These are the activations of a small neural network, seen along a few directions. Each row is one input.
In each table, some parts of the input vary, and every possible input appears once, in random order.
A made-up example of a description, with smaller parts first: one of 5 places around a ring, together with either a single point or (one of 2 separate values, together with one of 4 places along a line) or one of 11 places along a line.
Shared parts are said once, and a part with two or three values counts as separate values.
In the rows, zero is written as 128.

Table:
r1: [159 117 104  83 145 153 181 126 182  85 134 114 210 134  79 148  89 169
 117]
r2: [168 150 176 141 134 110 160 100 121 176 122 118 122 103 126 128 180 164
 126]
r3: [101 146 116  92 119 176 149 176 102  57 150 113 137 141 101 122  67  75
 138]
r4: [ 90 144  83  71 147 149 124 166 111  48 127 130 165 142 101 114  71 104
  93]
r5: [111 162 160 153 148 105  86 116  75 160 119 136  79 131 170 131 138  97
 105]
r6: [110 147 146 171 138 101  61 114  91 160 124 150  70 138 170 118 132 107
 122]
r7: [ 89 152 116  98 155 136 140 148 137  55 119 132 170 155 110 152  36 104
  91]
r8: [109 174 161 156 143 107 107 114  69 151 113 128  82 127 170 124 130 105
 105]
r9: [ 71 138 108 125  55  65 137 113 135 110 102 212  60 130 191 189 156  81
 126]
r10: [170 116 152 167 123 111 108  95 139 197 136 141 111 124 138 119 181 169
 145]
r11: [103 132 139 175 140 102  53 120  96 153 112 139  75 130 179 129 143 109
 137]
r12: [ 92  93 118 198 112  95  34 136 118 154 110 124  71 120 180 121 132  98
 136]
r13: [149 120 115  96 145 147 190 123 187  91 132 122 213 138  75 151  80 162
 118]
r14: [151  64 124 194  97 105  80 117 165 190 121 115 110 108 150 121 180 159
 159]
r15: [110 148 147 163 152 102  82 117  77 163 111 142  63 141 164 128 138 110
 114]
r16: [131 107 111 122  42  74 185  90 184 147 113 204 100 116 159 188 205 140
 151]
r17: [106 142 128  98 126 171 161 174 108  47 158 100 131 151 113 125  67  72
 140]
r18: [174 150 172 134 136 107 176 103 125 189 120 112 122 105 134 117 170 154
 130]
r19: [152 115  92  73 135 161 171 128 178  84 129 111 207 139  67 128 106 161
 114]
r20: [150 111  83  69 135 161 174 142 161  84 140 120 209 125  66 114 117 164
 119]
r21: [ 86 145  96  83 135 177 138 179 110  65 150 124 141 133 102 112  77  86
 118]
r22: [155  80 135 174 106 102  88  96 151 199 135 125 112 116 144 125 181 168
 159]
r23: [168 144 165 152 129 116 153  94 116 187 125 120 121 115 140 125 177 166
 128]
r24: [170 132 165 149 134 115 131  96 122 197 130 127 119 118 140 131 186 157
 128]
r25: [ 92 148  92  75 146 149 122 152 127  49 116 121 163 157 102 129  61 101
  88]
r26: [114 179 169 137 148  97 128 127  77 153 108 120  82 119 166 118 122  96
 106]
r27: [167 109 127  97 116 182 214 147 159  84 171  91 176 132  76 123 113 129
 167]
r28: [142 113  89  69 130 177 176 156 162  95 150 116 200 127  63 106 125 154
 134]
r29: [147 112  96  80 124 189 188 156 160 100 164 114 186 115  66 112 123 146
 145]
r30: [ 82 146  89  71 142 165 126 180 112  60 137 126 156 145  98 107  80  95
 108]
r31: [108 180 172 146 149 100 113 120  73 140 110 127  81 116 157 128 132 103
 103]
r32: [162 113 115  91 109 187 201 150 153  93 164 103 182 122  64 120 113 133
 165]
r33: [172 118 152 159 137 113 129  97 126 200 123 133 104 128 132 129 187 174
 138]
r34: [ 95 110 130 177 120  92  41 117 103 162 123 134  71 130 176 125 132 107
 136]
r35: [ 99 150 105  85 155 142 130 152 132  50 121 124 166 152 115 150  44 111
  90]
r36: [ 94  92 136 185 120 100  39 126 114 151 105 137  70 120 182 115 129 105
 139]
r37: [163 102 143 172 127 111 102  97 145 190 123 130 116 116 146 128 191 168
 162]
r38: [153  63 139 182 108 110  86 104 161 188 116 129 110 106 150 115 176 163
 162]
- Changing only one part turns r25 into r19. The same change can be made to r7. Which row results? => r13
- Describe the family of inputs behind these rows. => one of 2 separate values, together with either a single point or one of 8 places along a line or one of 10 places along a line
- Change only the choice among 2 separate values in r9. List by row number the other rows that result. => r16

Table:
r39: [130 138 135 153 132  77  92  88 123 147  97 133 109 146 167 157 138 138
  99]
r40: [136 161 130  82 149 155 188 148 103  93 136 120 125 157 104 119 103 107
 117]
r41: [108 129 113 142  93 114  82 114 109 153 145 165  88 136 156 141 169 114
 136]
r42: [120 148 158 163 108  97 110 122 104 174 134 101 100 107 162 120 134 106
 119]
r43: [119 108 137 178 148 113  75 123 126 181 131 142  94 140 149 118 111 130
 130]
r44: [104 118 148 169  99  96 122 119 138 130 106 162  78 116 174 160 137 104
 149]
r45: [105 101  78  91 125 143 130 165 141  83 111 111 149 125 103 101 112 119
 117]
r46: [130 140 112  90 139 118 138 116 146  79 116 121 169 157 113 152  88 135
  93]
r47: [110  97 111 145 115  98  79 137 121 149  96 129  88 114 159  99 159 122
 126]
r48: [122 150 130 101 115 143 159 148 124 106 151  89 162 115 110 116  82 101
 112]
r49: [110 167 127  86 161 153 153 144 119  95 123 146 172 110  99 119 105 133
 102]
r50: [110 164 152 145 155 108 105 118  97 163 107 157 107  97 152 127 155 138
 110]
r51: [131 126 124 124 157 180 117 155 113  71 142  84 160 135 102 127 101 120
 138]
r52: [136 123 165 174 143 127  62 113  93 135 127 109  97 125 157 109 141 122
 157]
r53: [136 155 160 141 140 111 138 119  80 162 116 132  62 145 151 125 153 110
 123]
r54: [101 120 118 108 109 136 173 148 156  63 125 147 141 125 124 160  87 102
 145]
r55: [110 137  82  84 101 155 131 144 131  84 164 153 151 148 104 135 118 110
 132]
r56: [213  85 124 105 109 158 215 105 201 152 152 113 206 109  61 123 175 211
 163]
r57: [212  81 149 161 107 116 166  80 185 224 135 122 145  99 118 132 230 210
 171]
r58: [118 113 106 119 155 161 124 154 148 115 145 125 157 151  95 119  62 127
 123]
- Describe the family of inputs behind these rows. => one of 2 separate values, together with either a single point or one of 9 places around a ring
- Changing only the choice among 2 separate values turns r54 into r44. The same change can be made to r48. Which row results? => r42
- Change only the choice among 2 separate values in r47. List by row number the other rows that result. => r45

Table:
r59: [151 145 128 101 157 160 151 136 105  84 121  83 156 146  90 117 112 137
 107]
r60: [120 101  84 103 110 143 132 141 144  57 116 117 148 149 105 140 113 125
 125]
r61: [118 156 137 105 153 149 172 159 125 122 131  96 166 103 101 112  85 120
  99]
r62: [ 88 114  93 109 107 131 153 165 162  97 126 129 157 106 117 134  85 108
 117]
r63: [109 191 179 132 122 138 160 146  46 128 145 134  52 120 157 124 145  63
 145]
r64: [160 162 157 122 157  94 163  80 135 175  95 164 143 108 131 150 181 189
  99]
r65: [117 105  88  90 123 134 136 148 158  71 122 125 150 148 122 137 107 115
 135]
r66: [142  53  99 159  83 140  86 138 153 180 145 128 109  99 127  90 203 149
 183]
r67: [142 161 128  97 158 166 133 131 112 102 156 107 177 141  95 126 107 136
 114]
r68: [ 80 148 137 134  75 126 141 152  87 101 138 167  47 124 172 146 145  51
 161]
r69: [173 101 143 160 134 153 107 131 110 207 151  94 116  96 115  66 202 163
 166]
r70: [135 152 126 106 170 169 146 141 118 129 158 137 153 155  86 116  83 136
 113]
r71: [105 111 103 100 105 132 139 145 155  71 124 133 158 120 113 121  86 115
 130]
r72: [112 118  85 100 111 149 114 136 150  76 151 140 169 144 109 149 107 124
 132]
r73: [ 97 131 113 149  94  58  71 100 117 163 100 159  71 142 187 144 151 108
  97]
r74: [126 174 156 147 142  70  90  95  76 190 106 126  77 139 173 122 151 122
  80]
r75: [119 139 179 209 191 102  30 113  80 176 103 105  83 127 177 113 110 128
 116]
r76: [ 88  91 136 208 139  90   8 118 124 147  96 140  77 130 190 138 110 113
 133]
r77: [173  73 140 163  68 110 167  95 193 162 142 131 125 123 135 164 167 154
 180]
r78: [104 108  83 108 123 153 127 146 157 103 152 170 145 159 100 139  83 123
 131]
r79: [129 120 114 124 110  80 142  87 176 147  88 198 136 113 144 172 182 175
 117]
r80: [135 153 147  97 152 149 158 140 117  97 129 100 166 117  98  98  86 126
 112]
r81: [206 120 183 163 118 124 190  88 151 191 148  96 134 120 122 140 166 168
 163]
r82: [146 145 132  87 169 151 155 142 120  96 128  92 158 144 107 116 107 126
 117]
- Changing only one part turns r68 into r63. The same change can be made to r79. Which row results? => r64
- Describe the family of inputs behind these rows. => one of 2 separate values, together with either a single point or one of 5 places around a ring or one of 6 places along a line
- Change only the choice among 2 separate values in r61. List by row number the other rows that result. => r62
- Start at r70 and move only the place on the line of 6, one step at a time. The first step leads to r67. Which rows follow, in order? => r59, r82, r80, r61
